These are the activations of a small neural network, seen along a few directions. Each row is one input.
Each table varies a few parts of the input and shows all the possible inputs, shuffled.
Descriptions start from the smaller parts, as in this example, which fits no table here: one of 5 places around a ring, together with either a single point or one of 11 places around a ring or (one of 2 separate values, together with one of 6 places along a line).
Shared parts are said once, and a part with two or three values counts as separate values.
In the rows, 128 means zero.

Other details of the inputs vary at random and push rows far along two fixed directions, the same in every table; ignore that.

A family of inputs:
row 1: [141  66 129  92 158 179 207 100 185 120 251  87 136 155]
row 2: [141 119 111 105  99  91  80 122 137 162 122 130 128 105]
row 3: [127 121 152 115 111 167 145  59 151  85 168 120 161 203]
row 4: [ 90 155 133  98 108  51 113 132 106 129  87 139 143 118]
row 5: [ 89  91 137 144 159 111 104 119 149 205 128 147 128  71]
row 6: [112 160 108 175 111  87 143 184 176 113 138 122 123 200]
row 7: [ 98 188 165 202 163 113 138 155 115  52  63 101 117 158]
row 8: [129  87 138  57 114 197 192  60 122 142 186 144 154 165]
row 9: [153 139 163 175 125 182 163 119 119  33 135  89 110 149]
row 10: [140 130 126 165 140  87  72 156 140 135  87 120  88 103]
row 11: [146 136  90  81 113 112 117 131 110 169 103 133 116 105]
row 12: [127  97 114  62  80 113 121 108 119 183 157 138 136  37]
row 13: [129  98 117 120 114 115  68 146 126 192 138 168 146  77]
row 14: [126 196 137 198 195 123 140 156 123  56  36 121 118 189]
row 15: [163 125 133 124 129 224 156 113 101 105 173 135 144 169]
row 16: [147 149 109 143 154 111 110 167 110 136  71 125  82 104]
row 17: [119 118 115 120 102 113 105 150  88 158 134 157 146  66]
Description of these inputs: either one of 2 separate values or (one of 3 separate values, together with one of 5 places along a line).
Question: A walk changes only the place on the line of 5. It starts at row 4 and steps to row 12. List the rest of the walk in order.
Answer: row 17, row 9, row 7
Question: Which other rows does row 2 become when the choice among 3 separate values takes its other values? List them by row number.
Answer: row 11, row 12

A family of inputs:
row 18: [119  98 119  88 127 134 137 108 105 189 127 148 104  28]
row 19: [111 133 117  98 123  49 110 128 143 157 111 126 115 116]
row 20: [131  99 103  56 115 118 131 115 114 203 162 160 151 107]
row 21: [122 100 134 129 159 179 163 114 164 144 163 126 118 164]
row 22: [ 59 161 156 135 121  76 114 120  99 127  88 160 163 136]
row 23: [129  79 123 120 145 157  98 124 114 203 145 159 117  62]
row 24: [ 64 107 190 129 147 187 176  89 128 126 153 157 169 115]
row 25: [144 183 113 160 153 102 108 168  96 110  41 138 102 143]
row 26: [154 146 135 118 100 172 156  87 111  52 114 105 136 170]
row 27: [134 139 120 134  96  82  75 174 119 132 103 139 132 103]
row 28: [135 139 130 146 112 138 159 120 160  67 166 104 136 207]
row 29: [115 124 106 116 145 109 150 159 129 157 145 137 128  90]
row 30: [121 158  96 108  89  80 102 171 108 137  94 139 129 102]
row 31: [112  69 132 118 132 192 190 109 173 151 225 122 125 114]
row 32: [128 129 123 133  98  75  91 156 150 155 135 138 131 105]
row 33: [160 149 157 207 135 174 136 149 114  46 132  96 120 176]
row 34: [132 170 110 140 173  88 120 173 111 123  69 136 117 155]
row 35: [133 173 129 153 123  63  80 144 136  90  72 109 120 146]
row 36: [146 142 129 167 121 191 174 135 112  64 135 108 118 156]
row 37: [143 148 122 149 119 109  90 131 145 116 100 127 135 172]
row 38: [121  95 118 156 128 122 122 149 151 166 163 133 121  74]
row 39: [156 135 121 105  99 175 139 106 106 111 126 129 140 171]
row 40: [130 186 111 116 136  49 108 147 104  90  62 113 130 157]
row 41: [152 136 145 184 155 190 138 113 152  90 138 108 124 186]
row 42: [155 114 154 122 104 161 117  98 117  84 129 105 140 143]
row 43: [115  72 136 114 138 128 121 103 150 210 164 130 114  36]
row 44: [140 117 142 110 159 188 189  86 130  83 165 103 131 145]
row 45: [105 142 126 144 169  71 124 148 151 129  81 107 101 121]
row 46: [112  87 113  74 115 105 122 111 152 221 173 160 123 110]
row 47: [137 139 113 107 107 142 159 125 128  96 167 112 160 166]
row 48: [130 132 134 156 149  87  82 146  98 135  74 125 100  73]
row 49: [149  92 138 103 102 204 116  90 126 131 175 135 148 147]
Question: What is each input in this table made of?
Answer: one of 2 separate values, together with either a single point or (one of 3 separate values, together with one of 5 places around a ring)
Question: Changing only the choice among 2 separate values turns row 40 into row 44. The same change can be made to row 22. Which row results?
Answer: row 24
Question: A walk changes only the place on the ring of 5. It starts at row 23 and steps to row 41. List the rest of the walk in order.
Answer: row 21, row 34, row 25
Question: Which other rows does row 45 become when the choice among 3 separate values takes its other values? List them by row number.
Answer: row 21, row 31
Question: Which other rows does row 35 become when the choice among 2 separate values takes its other values? List them by row number.
Answer: row 43
